These are the activations of a small neural network, seen along a few directions. Each row is one input.
In each table, some parts of the input vary, and every possible input appears once, in random order.
A made-up example of a description, with smaller parts first: values(2) and (point or line(9) or (line(4) and ring(8))).
Shared parts are said once, and a part with two or three values counts as separate values.
In the rows, zero is written as 128.

Other details of the inputs shift rows strongly along two fixed directions, in all tables alike. That doesn't count.

A family of inputs:
x1: [132 121 120 128 134 113 130 125 144  94 164 129]
x2: [121 191  90 121 138 157 135 103 128 100 114 134]
x3: [133 156 114 106 107 162 115 111 116 143 106 128]
x4: [125 119 119 127 148 116 127 128 132 100 148 128]
x5: [123  92 166 142 133  96 131 155 119 163 128 125]
x6: [123 163 127 137 117 134 143 143 119 104 135 128]
x7: [134 153 118 109 114 141 119 123 116 144 119 129]
x8: [135 172  75 101 130 142 121 116 127  84 127 137]
x9: [136 159  90 117 140 132 119 114 135  64 151 134]
x10: [127 104 146 141 129 134 121 120 131 155 106 130]
x11: [117 112 157 158 129 111 154 154 136 121 143 125]
x12: [121 116 125 113 147 177 110  80 135 189  93 121]
x13: [137 170 105 115 109 132 119 128 116  84 133 132]
x14: [122 137 116 110 128 175 112  94 116 184  74 124]
x15: [133 145 126 117 108 147 118 113 121 145 112 127]
x16: [136  99 136 149 136  77 141 157 146  68 171 135]
x17: [126 123 146 129 131 139 115 113 115 184  96 123]
x18: [137 108 126 132 125  94 140 153 147  81 169 137]
x19: [130 148 119 110 123 138 118 130 112 150 113 123]
x20: [131 166 100 110 111 156 114  95 125 129 106 136]
x21: [126 105 131 136 142 105 132 134 134 119 132 132]
x22: [120 166 131 133 128 135 140 133 114 140 121 126]
x23: [126 102 148 129 121 130 128 144 120 158 120 117]
x24: [122  35 191 167 135  84 143 163 135 169 132 124]
x25: [129  48 181 155 122  98 142 160 143 158 142 126]
x26: [131 126 105 119 141 127 128 133 134  94 152 123]
x27: [142 145 122 128 104  81 136 163 125  73 177 137]
x28: [138 139 109 125 121 105 133 132 144  76 158 139]
x29: [121  99 158 137 126 131 122 132 118 174 104 119]
x30: [106 119 142 140 161 170 130  89 136 192  94 113]
Description of these inputs: line(5) and (point or ring(5)).
Question: The inputs of x16 and x10 match in every part but the line(5) part. If x2 is changed in the same way as x16 into x10, which row does it become?
Answer: x11
Question: Which other rows agree with x27 in the line(5) part? List them by row number.
Answer: x5, x7, x17, x19, x22
Question: Which other rows does x28 become when the line(5) part takes its other values? List them by row number.
Answer: x1, x15, x20, x27

A family of inputs:
x31: [140  97 149 131 112 115 130 159 127 134 136 119]
x32: [121 125 142 142 116 139 147 137 135 119 131 125]
x33: [110 121 135 133 169 158 125  92 137 186  97 115]
x34: [112  67 161 159 166 115 148 147 139 152 134 113]
x35: [133 102 130 124 139 123 129 120 149 124 148 131]
x36: [122 144 136 140 115 108 127 150 109 135 124 133]
x37: [131 109 128 116 131 132 113 130 124 134 121 119]
x38: [129 158 119  96 123 199  97  63 113 228  57 120]
x39: [123  49 163 151 135  87 138 143 154 138 146 137]
x40: [136 172  66  97 121 145 122 118 133  52 150 141]
x41: [123 196  72 114 146 142 123 103 125  75 120 141]
x42: [119 138 135 125 119 132 137 150 105 148 117 119]
x43: [140 135 134 157 103  68 161 178 142  19 194 142]
x44: [137 156 100 101 130 140 109 105 119 116 132 132]
x45: [132  63 165 148 136  90 122 142 129 149 134 132]
x46: [122 137 144 140 125 151 133 110 137 150 121 126]
x47: [147 197  81 101  97 135 110 120 114  80 121 144]
x48: [123 139 146 129 124 125 132 136 114 163 122 116]
Question: What is each input in this table made of?
Answer: values(3) and (point or line(5))
Question: The inputs of x38 and x31 match in every part but the values(3) part. If x33 is changed in the same way as x38 into x31, which row does it become?
Answer: x34
Question: Which other rows agree with x43 in the values(3) part? List them by row number.
Answer: x36, x39, x41, x45, x47
Question: Which other rows does x42 become when the values(3) part takes its other values? List them by row number.
Answer: x36, x48
